These are the activations of a small neural network, seen along a few directions. Each row is one input.
In each table, some parts of the input vary, and every possible input appears once, in random order.
Descriptions start from the smaller parts, as in this example, which fits no table here: values(2) and (point or ring(9) or (line(4) and ring(8))).
Shared parts are said once, and a part with two or three values counts as separate values.
In the rows, 128 means zero.

A family of inputs:
row 1: [ 81 183 100 139 145  79 130 110 137  88 138 144 176]
row 2: [ 80 134  91 138 133  71 127  89 127  97 151 151 161]
row 3: [200  50  55  58 101 196  66 231 106 149 134 200 108]
row 4: [212  76 116  97  96 231  78 218 140 186  98 152  79]
row 5: [ 91 152 121 151 138  82 138  93 133 111 138 129 166]
row 6: [ 81 170 103 139 141  77 126 110 142  98 142 144 173]
row 7: [ 94 162 151 177 133 103 141  78 162 135 114 100 137]
row 8: [222  60 157  99  98 229 100 198 111 195 107 124  62]
row 9: [ 66 182  67 125 155  54 126  98 142  59 140 168 182]
row 10: [219  35 164  81 101 208 130 194  71 183 132 118  66]
row 11: [ 96 172 169 169 143  98 154  76 142 118 121  87 127]
row 12: [ 83 161 177 151 148  70 190  62 106  94 134  77 137]
row 13: [102 116 201 162 133  87 192  54  91 131 148  64 118]
row 14: [219  27 159  77 102 215 131 194  77 180 133 118  66]
row 15: [210  66  88  71 102 211  75 235 110 162 121 180 107]
row 16: [ 90 189 171 167 152  90 162  65 146 107 112  88 134]
row 17: [ 71 155  70 125 140  62 116 107 138  85 155 165 174]
row 18: [200  42  51  54 101 203  67 230 112 146 135 199 108]
row 19: [ 93 148 179 150 144  80 187  69  97 110 148  78 132]
row 20: [212  68 111  93  97 238  78 217 146 183  99 152  80]
row 21: [ 96 161 175 168 137  99 152  73 141 133 126  85 126]
row 22: [ 76 197 100 138 156  69 135 101 146  72 127 148 181]
row 23: [ 79 207 130 164 151  90 139  85 175  97 103 119 152]
row 24: [210  57  83  67 102 218  75 235 116 158 122 180 108]
row 25: [ 84 191 127 166 141  98 131  96 172 108 113 118 146]
row 26: [ 71 168  67 125 145  64 120 106 133  75 151 165 177]
row 27: [ 93 136 182 150 139  79 182  69 102 120 151  78 129]
row 28: [221  52 152  95  98 236 101 197 117 192 108 124  63]
row 29: [105 144 192 180 134 103 163  58 132 144 123  70 120]
row 30: [ 84 180 133 165 135  99 130  94 171 123 118 115 144]
- Changing only one part turns row 25 into row 19. The same change can be made to row 23. Which row results? => row 12
- What do these inputs look like to the network? => line(5) and (values(2) or line(4))
- A walk changes only the line(5) part. It starts at row 10 and steps to row 8. List the rest of the walk in order. => row 4, row 15, row 3

A family of inputs:
row 31: [174 121 178 154 103 216 103 158 176 186  82  99  86]
row 32: [ 85 149  54 119 144  58 105 120 127  72 161 184 188]
row 33: [ 86 173 157 174 145  90 163  59 149 109 121 101 146]
row 34: [ 86 181  62 124 140  81 104 132 162  76 119 174 173]
row 35: [ 76 155 187 170 148  64 189  49 104 106 150  71 128]
row 36: [182  95 181 132 120 188 147 144 118 178 105 102  85]
row 37: [ 78 192  52 133 146  97  88 135 186  87 122 169 171]
row 38: [ 81 143 204 157 153  56 212  34  86 104 166  52 133]
row 39: [173  45 223 120 113 150 189 107  60 166 154  49  77]
row 40: [181  80  74  75 116 160  85 201  92 139 151 187 122]
row 41: [174  61  63  55 112 159  98 208  85 125 159 196 141]
row 42: [180 114 173 139 114 197 118 153 142 191  90  98  84]
row 43: [ 84 194 150 181 137  98 133  67 171 122 105  97 145]
row 44: [170  67 208 132 112 157 173 128  76 176 136  73  71]
row 45: [ 80 210 157 195 127 116 123  79 199 126  95 100 146]
row 46: [174  89 195 119 124 171 145 133  90 172 115  81  70]
row 47: [ 77 128  44  98 142  57 118 129 120  59 167 194 207]
row 48: [172 109  71  92 114 197  69 208 162 152 115 176 108]
row 49: [168  84  73  81 112 177  89 198 107 139 124 170 112]
row 50: [ 81 176 174 158 153  73 167  54 120 109 130  85 130]
row 51: [ 73 152  53 126 133  72 113 116 145  79 137 175 181]
row 52: [181  98  82  83 106 182  85 204 139 142 114 182 111]
- Changing only one part turns row 50 into row 46. The same change can be made to row 45. Which row results? => row 31
- What do these inputs look like to the network? => values(2) and (line(5) or line(6))
- Change only the values(2) part in row 36. List by row number the other rows that result. => row 33

A family of inputs:
row 53: [166  88 176 145 105 182 119 144 134 191 127 101  88]
row 54: [110 147 179 159 144  99 178  73 101 119 136  86 145]
row 55: [ 78 146  88 121 145  64 143 119 127  75 145 156 171]
row 56: [182 114  89  53 137 177 109 214 107 103 115 177 116]
row 57: [144  75 164 163  99 157 126 106 126 188 133 101  94]
row 58: [104 141 168 145 142  88 180  71 116 107 136  75 118]
row 59: [193 106 183  87 132 194 155 171  90 138 106 103  73]
row 60: [112 142 176 144 143  90 170  74 110 121 143  84 118]
row 61: [ 89 154  95 124 143  83 127 117 122  80 150 155 190]
row 62: [ 93 152  86 115 138  70 124 120 120  84 157 157 158]
row 63: [ 96 158  87 116 133  75 119 121 117  90 158 157 174]
row 64: [184 100 177 113 122 188 141 164 101 160 111  93  83]
row 65: [ 79 244  81 176 142 133  71 124 240 108  63 158 160]
row 66: [ 99 141 178 157 140  85 183  71 110 107 137  81 135]
row 67: [176  97 180 127 106 183 133 155 117 180 109 100  89]
row 68: [ 94 236 173 203 136 141 121  84 228 146  56  83 117]
row 69: [165 104  85  93 109 167  87 196 133 145 118 175 133]
row 70: [155  95  81 112 109 166  73 185 150 158 136 175 131]
row 71: [132  65 158 138 115 133 140  86 112 160 134  99  89]
row 72: [133  83  67 131 102 141  80 147 142 155 142 176 138]
row 73: [ 78 152  79 113 142  75 136 117 121  82 153 153 162]
row 74: [113 149 180 152 144  93 168  82 104 124 145  85 132]
row 75: [122  74  61 106 115 117  94 126 127 125 144 173 132]
row 76: [173 108  82  79 127 171  95 207 118 126 120 167 126]
- Changing only one part turns row 60 into row 62. The same change can be made to row 58. Which row results? => row 73
- What do these inputs look like to the network? => values(2) and (point or ring(5) or line(6))
- Change only the values(2) part in row 57. List by row number the other rows that result. => row 72

A family of inputs:
row 77: [169  37  88  71 115 143 123 173  57 125 170 174 135]
row 78: [169  71  81  96 105 194  84 170 149 155  96 156  87]
row 79: [ 78 160  88  94 165  47 159 115  98  44 156 150 178]
row 80: [ 70 123 139 152 135  30 169  49  95 101 177 109 166]
row 81: [ 73 153 131 184 134  92 131  45 175 129 105 105 121]
row 82: [112  91  49  87 131  81 115 154  97  92 185 188 163]
row 83: [ 96 215 110 138 147 103 124 139 160  86 101 148 169]
row 84: [171  60 165  85 131 123 168 137  50 128 163 114  98]
row 85: [180 117 184 127 115 180 130 165 110 172 109 103  87]
row 86: [179 109 175 123 119 183 126 151 116 157 110  99  77]
row 87: [ 76 158 145 184 134  94 132  51 172 131 120 106 135]
row 88: [124 139  64 123 117 138  72 166 165 122 129 175 146]
row 89: [125 147  73 126 112 135  76 180 159 137 128 179 155]
row 90: [188 103 119 114 106 198  83 206 134 178 116 157 139]
row 91: [123 121 177 151 129 150 166  80 147 148  97  66  69]
row 92: [ 89 200  95 124 154 109 122 113 177  72  96 146 147]
row 93: [121  91 186 121 135  93 198  83  56 122 166  75 117]
row 94: [121  86 188 120 135  87 203  85  67 120 165  74 117]
row 95: [172  75  95  96 106 196  84 177 146 156 109 157 102]
row 96: [174 103 168 113 121 186 128 139 127 159 105 101  65]
row 97: [111  96  47  88 131  88 111 151  86  94 186 189 164]
row 98: [ 95 207 101 134 152 106 120 124 166  71 102 144 159]
row 99: [ 82 166 152 194 131  90 129  62 161 130 126 103 147]
row 100: [190 130 193 132 121 187 126 168 116 181 112 100 101]
row 101: [143 153 216 170 129 153 164 117 133 172 117  65 119]
row 102: [170  65 163  86 131 129 163 135  39 131 164 114  99]
row 103: [116 129  44 112 118 138  74 146 179 121 109 175 118]
row 104: [132 133 199 161 128 148 164  99 133 148 116  63  95]
row 105: [119 132  58 112 119 140  74 154 176 123 123 176 133]
row 106: [ 82 174 161 197 125  87 133  77 155 145 126 107 156]
row 107: [108 228 116 144 153 111 121 141 165  95 103 147 183]
row 108: [ 77 166  86  95 165  53 154 113  87  46 157 151 179]
row 109: [135 160  80 132 119 142  73 183 165 146 130 176 169]
row 110: [ 94 188 168 203 131  95 130  79 160 154 128 105 170]
row 111: [178  81 101 106 104 193  83 189 134 155 114 156 115]
row 112: [ 69 128 138 153 135  37 165  46  84 103 178 110 167]
row 113: [178  90 111 110 100 191  87 203 129 169 113 160 124]
row 114: [170  31  90  70 114 137 128 175  68 123 169 173 134]
row 115: [171  99 153 113 120 184 127 132 131 157  92 100  50]
row 116: [126 126 192 151 130 152 166  87 144 149 110  67  83]
row 117: [ 87 195  81 123 153 107 121 106 181  70  82 145 132]
row 118: [132 141 208 165 123 145 167 114 128 163 115  67 105]
- What do these inputs look like to the network? => ring(6) and (values(2) or line(5))
- Changing only the ring(6) part turns row 118 into row 83. The same change can be made to row 104. Which row results? => row 98
- Changing only the ring(6) part turns row 82 into row 80. The same change can be made to row 105. Which row results? => row 87
- Which other rows agree with row 115 in the ring(6) part? List them by row number. => row 84, row 85, row 86, row 96, row 100, row 102
- A walk changes only the line(5) part. It starts at row 81 and steps to row 87. List the rest of the walk in order. => row 99, row 106, row 110

A family of inputs:
row 119: [211  79 114 115  90 244  53 199 174 212  73 148  66]
row 120: [217   8 163 101  82 223 116 195  82 205 146 116  68]
row 121: [ 88 154  16 110 137  92  73 144 163  83 146 210 188]
row 122: [ 65 140 187 172 142  50 198  28 113 115 154  65 139]
row 123: [157  80 151  93 131 148 162 145  76 119 145 112 117]
row 124: [119 131 197 148 140  86 179  62  94 126 131  83 111]
row 125: [132 185 147 150 133 164 111 142 173 142 102 108 119]
row 126: [136  88 102  78 128  92 143 156  61  99 159 160 135]
row 127: [122 163  65 108 130 126  91 176 154 107 116 183 164]
row 128: [145 154 109 118 133 175 108 164 171 124  88 142 131]
row 129: [102  81  56  86 135  63 127 127  71  76 200 179 175]
row 130: [149 111 186 122 138 136 173 122  86 141 157  83 107]
row 131: [ 99 203 156 182 134 115 116  83 178 127  77 109 122]
row 132: [ 48 213 144 208 139  79 140  49 197 118 100  94 148]
- Changing only one part turns row 130 into row 125. The same change can be made to row 124. Which row results? => row 131
- What do these inputs look like to the network? => values(2) and (point or line(6))
- Change only the values(2) part in row 132. List by row number the other rows that result. => row 122
- Change only the values(2) part in row 123. List by row number the other rows that result. => row 128

A family of inputs:
row 133: [ 37 211 112 167 159  28 154  52 150  66 140 125 188]
row 134: [118 136 155 147 129 120 146 108 130 136 130 104 129]
row 135: [137 123 160 134 129 134 145 118 117 133 127 105 114]
row 136: [126 120 156 140 127 125 146 106 121 139 131 104 117]
row 137: [139 119 104 119 121 139 105 152 133 133 127 152 135]
row 138: [135 126 154 132 129 137 142 121 123 135 121 108 113]
row 139: [142 118  98 110 121 147 103 159 135 132 125 153 125]
row 140: [124 134 147 139 128 128 139 115 133 136 124 109 116]
row 141: [144 103 107 112 120 144 111 149 123 135 132 148 126]
row 142: [153 109 109 104 122 150 110 164 118 133 130 150 125]
row 143: [154 109 105 103 122 156 106 165 125 131 122 152 121]
- What do these inputs look like to the network? => point or (values(2) and ring(5))
